A small network was shown many inputs. Here are its activations along a few directions, one row for each input.
Each table varies a few parts of the input and shows all the possible inputs, shuffled.
A made-up example of a description, with smaller parts first: ring(5) and (point or ring(11) or (values(2) and line(6))).
Shared parts are said once, and a part with two or three values counts as separate values.
In the rows, zero is written as 128.

Other details of the inputs shift rows strongly along three fixed directions, in all tables alike. That doesn't count.

Rows:
x1: [117 146 135  89 135 143  93 111 160 223 141]
x2: [133 194 137 113 120 141  98 111 113 186 139]
x3: [116 136 156 102 131 126  81 163 139 193 138]
x4: [132 136 112 137 104 156 152  72 146 131 171]
x5: [132 107 129 118 109 121 138 116 112 119 137]
x6: [132 113 140 154 122 127 119 160 123  91  92]
x7: [132 113 115 143  78 124 148  87 139 117 175]
x8: [146 144 146 127 152 165 147 149 117  56  86]
x9: [131 182 157 142 165 127  83 193  98 146  80]
x10: [126 128 133 122 185 129 146 166 124  88  95]
x11: [116  85 107 128 103  94 130 103 126 148 160]
x12: [119 128 112 152  90  72 126 118  92 139 163]
x13: [110  88 116 123  96  81 138 121 128 133 163]
x14: [121 146 135 126 132 149 106 130 158 171 135]
x15: [140 130 105 146 101 159 147  67 144 135 162]
x16: [125 100 118 147  77 120 115  96 130 152 164]
x17: [130 109 128 136 156 115 141 163 122  74  82]
x18: [114 153 129 121 183 146 106 151 168 185 118]
x19: [135 120 149 117 147 128 146 162 105  65  93]
x20: [133  79 135 144  68 101 127 135  92  74 125]
x21: [116 123 127 134 109  57 118 152  75 129 138]
x22: [130  74 132 132  80  91 137 133  92  77 124]
x23: [136 142 153 121 145 152 123 168 127  85  81]
x24: [117  87 105 150  97  99 125 104 130 147 163]
x25: [144 150 107 142 164 163 176 106 157  75 116]
x26: [145 167 119 100 147 182 168  81 159 116 130]
x27: [116 120 165 114 147 121  62 192 115 190 108]
x28: [148 200 120 108 136 160 148  81 119 135 125]
x29: [129 137 118 140 167 146 152 131 140  97 120]
x30: [120  82 124 158 113  86 128 157 116  91 115]
x31: [115 110 163 120 122 108  69 186 117 166 104]
x32: [148 154  93 143 162 185 175  70 160 105 128]
x33: [122 117 109 117 126 113 152 104 145 134 160]
x34: [136 136 111 125 173 153 155 116 140 112 111]
x35: [118 144 140  88 137 140 108 125 152 192 139]
Each input here is: ring(5) and (point or ring(6)).
Q: Changing only the ring(5) part turns x8 into x19. The same change can be made to x3. Which row results?
A: x26
Q: A walk changes only the ring(6) part. It starts at x29 and steps to x32. List the rest of the walk in order.
A: x24, x30, x18, x25
Q: List by row number the other rows that have the ring(5) part in common with x21.
A: x10, x11, x13, x17, x33, x34

Rows:
x36: [152 178 136 138 199 173 139 168 127  78  45]
x37: [120 141 122 128 108 120 103 104 140 195 169]
x38: [134 138 145 125 145 154 105 153 131 142  96]
x39: [146 141 107 128 103 139 177  71 126  86 147]
x40: [121  93 142 138  73  89 130 140 103  93 143]
x41: [130 128 120 112 102 148 123  84 137 154 148]
x42: [110 123 152 117 115 123  64 151 138 217 151]
x43: [131 151 142 123 155 152 105 148 134 161 103]
x44: [107  72 129 148 161  73 131 196 111  86 105]
x45: [128 112 116 136  92  99 140 102 106 110 142]
x46: [128 151 148 104 158 149 111 145 134 159 112]
x47: [106  57 132 124 119  96 105 165 144 151 143]
x48: [136 158 104 133 116 140 168  79 134 103 154]
x49: [116 153 119 122 137 120 103 118 131 209 155]
x50: [124 108 149 140 113  83 123 189  93  74 105]
x51: [144 178 133 114 185 188 129 122 146 126  79]
x52: [133 144 120 148 133 123 141 125 113  98 125]
x53: [118 103 125 127 167 141 132 145 162 131 116]
x54: [145 137 118 145 102 155 157  81 133  90 138]
x55: [129 110 144 129  93 124 127 142 118  93 127]
x56: [119 112 130 127 113  76 123 148  92 126 142]
x57: [132 107  87 137 130 140 181  69 168 104 158]
x58: [137 121 139 113 114 138 129 129 123 115 125]
x59: [124 156 111 118 141 129 125  98 128 171 144]
Q: Changing only one part turns x54 into x37. The same change can be made to x53. Which row results?
A: x57
Q: Describe the family of inputs behind these rows.
A: line(4) and (point or ring(5))
Q: A walk changes only the line(4) part. It starts at x59 and steps to x45. List the rest of the walk in order.
A: x51, x41
Q: List by row number the other rows that have the line(4) part in common with x49.
A: x44, x48, x52, x56, x59
Q: A walk changes only the ring(5) part. It starts at x58 and steps to x41. List the rest of the walk in order.
A: x38, x42, x55
